These are the activations of a small network on made-up records, seen along a few directions, one row for each record.
Records have a field called E. Each example row is followed by its value.
Other fields move the rows too, some of them a lot.
In the rows, 500 means zero.
Strong random noise was added to every row along 15 fixed directions; ignore it. To show where, here is one row again and again, with new noise each time:
[194 464 420 554 556 588 425 250 465 383 540 474 373 530 381 356 667 545
 655 639 463 312 472 269 545 795 553 444 418 422]
[517 575 536 570 541 398 543 385 534 264 378 609 484 440 593 485 518 588
 426 545 434 396 507 468 367 425 457 595 548 550]
[487 452 693 430 632 631 517 621 408 672 380 414 564 343 516 656 371 356
 467 343 477 671 240 438 295 614 413 643 327 332]
[705 506 671 433 428 562 554 799 653 875 815 408 611 749 466 464 478 472
 385 459 686 521 617 730 421 333 522 482 764 301]
[357 443 411 378 499 496 423 427 291 393 270 537 420 403 407 571 383 463
 456 604 493 461 255 233 457 613 653 579 408 375]
[397 610 358 308 455 476 378 394 477 594 509 354 545 778 463 419 686 313
 710 645 645 379 462 696 451 695 392 285 351 503]
[816 478 584 550 328 432 469 628 653 668 775 423 582 603 392 597 342 543
 461 527 417 604 445 469 263 533 695 579 636 337]
[353 384 560 564 460 524 472 570 274 594 487 441 242 440 401 408 450 491
 552 379 434 513 555 567 504 524 315 403 706 391]
[555 486 315 400 395 498 410 476 446 606 435 320 520 363 366 610 387 484
 728 490 300 700 357 645 462 726 474 211 419 283]
[417 588 690 509 473 608 493 490 588 404 613 626 420 666 436 390 717 743
 365 733 452 408 667 415 507 762 657 321 687 559]
[554 302 595 715 611 607 395 404 335 637 695 451 614 595 168 466 604 598
 615 567 488 465 507 357 308 652 458 685 337 537]
[533 304 543 322 484 494 676 582 425 500 506 473 564 264 502 733 486 415
 535 442 598 572 397 679 559 484 459 514 538 257]
[473 245 436 475 736 527 404 394 443 421 442 565 519 613 547 459 606 593
 483 535 659 323 523 644 418 428 258 486 462 585]
[522 524 509 407 566 490 421 441 478 405 409 539 519 624 491 441 486 621
 331 698 509 378 483 459 417 565 583 425 566 491]
[479 313 659 398 502 572 501 605 613 433 544 544 399 451 547 596 548 570
 361 513 546 516 477 478 586 714 640 371 622 425]
[421 586 509 518 301 511 432 635 640 451 414 475 482 691 361 330 668 423
 484 473 731 296 516 539 554 444 628 477 550 430]
[512 661 578 559 486 410 462 387 555 583 587 198 531 568 454 330 526 313
 598 509 448 402 530 564 478 689 469 419 455 420]

[661 458 453 423 408 363 397 534 321 371 372 531 450 642 446 467 317 588
 268 669 474 420 493 512 449 435 594 463 678 597]  e1
[408 322 620 644 486 665 400 534 500 338 441 421 447 599 249 297 497 666
 361 521 475 267 386 339 375 678 596 552 588 282]  e7
[505 393 348 631 467 590 402 461 503 466 502 564 572 576 275 431 714 702
 683 521 533 468 634 653 548 484 413 359 442 587]  e4
[529 535 424 332 481 547 409 659 584 557 335 521 449 615 648 511 402 541
 432 441 486 567 400 717 332 447 357 282 610 400]  e6
[698 468 471 501 480 219 557 297 521 285 594 299 590 532 557 423 514 400
 491 625 521 285 633 739 621 504 461 447 565 596]  e1
[616 357 286 596 584 580 262 609 528 544 355 621 459 637 453 373 338 793
 339 456 468 507 575 500 500 240 487 380 615 604]  e5
[571 485 408 514 464 533 514 567 414 652 561 625 692 699 372 575 554 478
 636 494 695 464 393 571 143 196 347 814 386 437]  e2
[648 669 486 420 129 257 494 523 363 358 399 464 485 553 319 567 465 437
 527 669 430 488 433 606 332 587 628 437 621 436]  e2
[612 520 536 466 466 294 593 384 544 315 511 379 480 357 609 516 367 473
 438 547 381 436 497 596 504 533 524 440 654 363]  e8
[532 369 464 436 804 732 603 452 235 509 372 625 718 381 400 560 378 846
 363 638 376 544 446 533 340 366 334 548 516 332]  e5
[501 803 464 441 576 611 577 629 263 816 395 608 591 557 489 439 432 598
 465 515 425 674 626 660 379 188 263 448 600 506]  e7
[610 334 303 453 548 376 450 337 488 478 633 626 517 501 610 705 577 532
 701 566 508 595 539 608 463 499 371 467 393 725]  e4
[435 556 608 613 592 447 496 396 341 429 333 362 545 388 379 353 584 387
 490 478 540 382 573 489 642 532 453 541 381 570]  e8
[444 358 599 569 474 482 514 578 375 406 429 644 384 448 460 552 523 481
 413 426 594 469 465 352 494 413 517 715 510 600]  e6
[470 414 591 763 449 434 583 398 310 326 539 624 435 339 317 487 698 600
 599 491 463 469 720 459 629 468 444 637 515 744]  e3
[518 540 608 828 519 474 501 411 338 396 493 475 454 491 304 272 507 656
 458 495 306 403 695 427 480 443 406 588 584 652]  e5
[545 370 604 489 407 571 331 628 785 551 716 520 338 722 603 554 532 529
 458 476 492 575 472 414 443 803 646 368 555 617]  e3
[496 264 486 495 511 550 442 604 351 488 318 607 521 473 473 693 564 404
 638 308 647 587 328 639 302 417 225 673 276 628]  e3
[465 692 469 551 637 419 552 402 243 544 255 479 612 311 428 429 412 393
 444 506 526 483 528 357 615 251 510 693 367 541]  e8
[557 570 368 552 699 601 385 494 628 637 397 492 601 521 570 430 352 626
 456 432 402 573 445 460 377 358 432 464 408 444]  e6
[343 681 584 406 461 656 750 488 540 442 505 503 673 351 431 564 650 460
 554 577 504 505 403 403 580 631 642 579 371 281]  e7
[594 453 621 644 487 543 668 596 496 596 652 441 565 303 344 463 504 642
 484 419 428 566 713 624 664 369 505 456 704 326]  e2
[598 430 443 461 663 430 445 437 493 517 500 618 563 605 642 544 513 520
 440 550 627 465 557 552 446 325 396 578 453 712]  e4
[429 503 548 566 344 501 374 674 511 327 167 420 267 464 469 342 285 502
 309 333 394 435 363 433 475 513 566 424 676 373]  e1

Which value of E does each new row have?
[396 552 745 518 383 395 523 567 352 314 360 525 320 515 458 396 561 402
 302 523 598 347 560 420 591 542 592 561 642 608]  e8
[533 495 569 715 431 578 414 624 578 489 409 491 481 516 429 457 572 510
 587 270 412 595 511 565 423 522 361 500 371 684]  e5
[674 461 649 447 391 363 531 427 666 347 737 601 546 625 589 720 658 508
 519 682 504 492 457 498 250 758 604 573 487 621]  e2
[388 497 449 593 284 461 656 454 564 374 627 572 503 425 406 568 779 401
 792 443 621 437 549 549 589 468 496 644 435 503]  e3
[613 573 598 529 328 461 618 692 393 527 403 525 556 320 388 628 385 408
 422 406 471 655 442 415 551 376 653 685 502 481]  e5
[656 351 569 600 419 469 418 515 432 318 355 521 555 420 354 632 620 579
 591 449 414 616 490 676 433 679 394 419 324 749]  e3
[520 481 494 463 475 485 467 629 608 564 539 542 424 618 616 469 381 453
 346 440 606 454 453 399 479 339 598 599 606 467]  e7
[525 616 435 570 539 686 611 456 694 670 770 476 761 600 435 482 596 590
 685 527 467 522 500 526 361 459 471 599 382 343]  e1
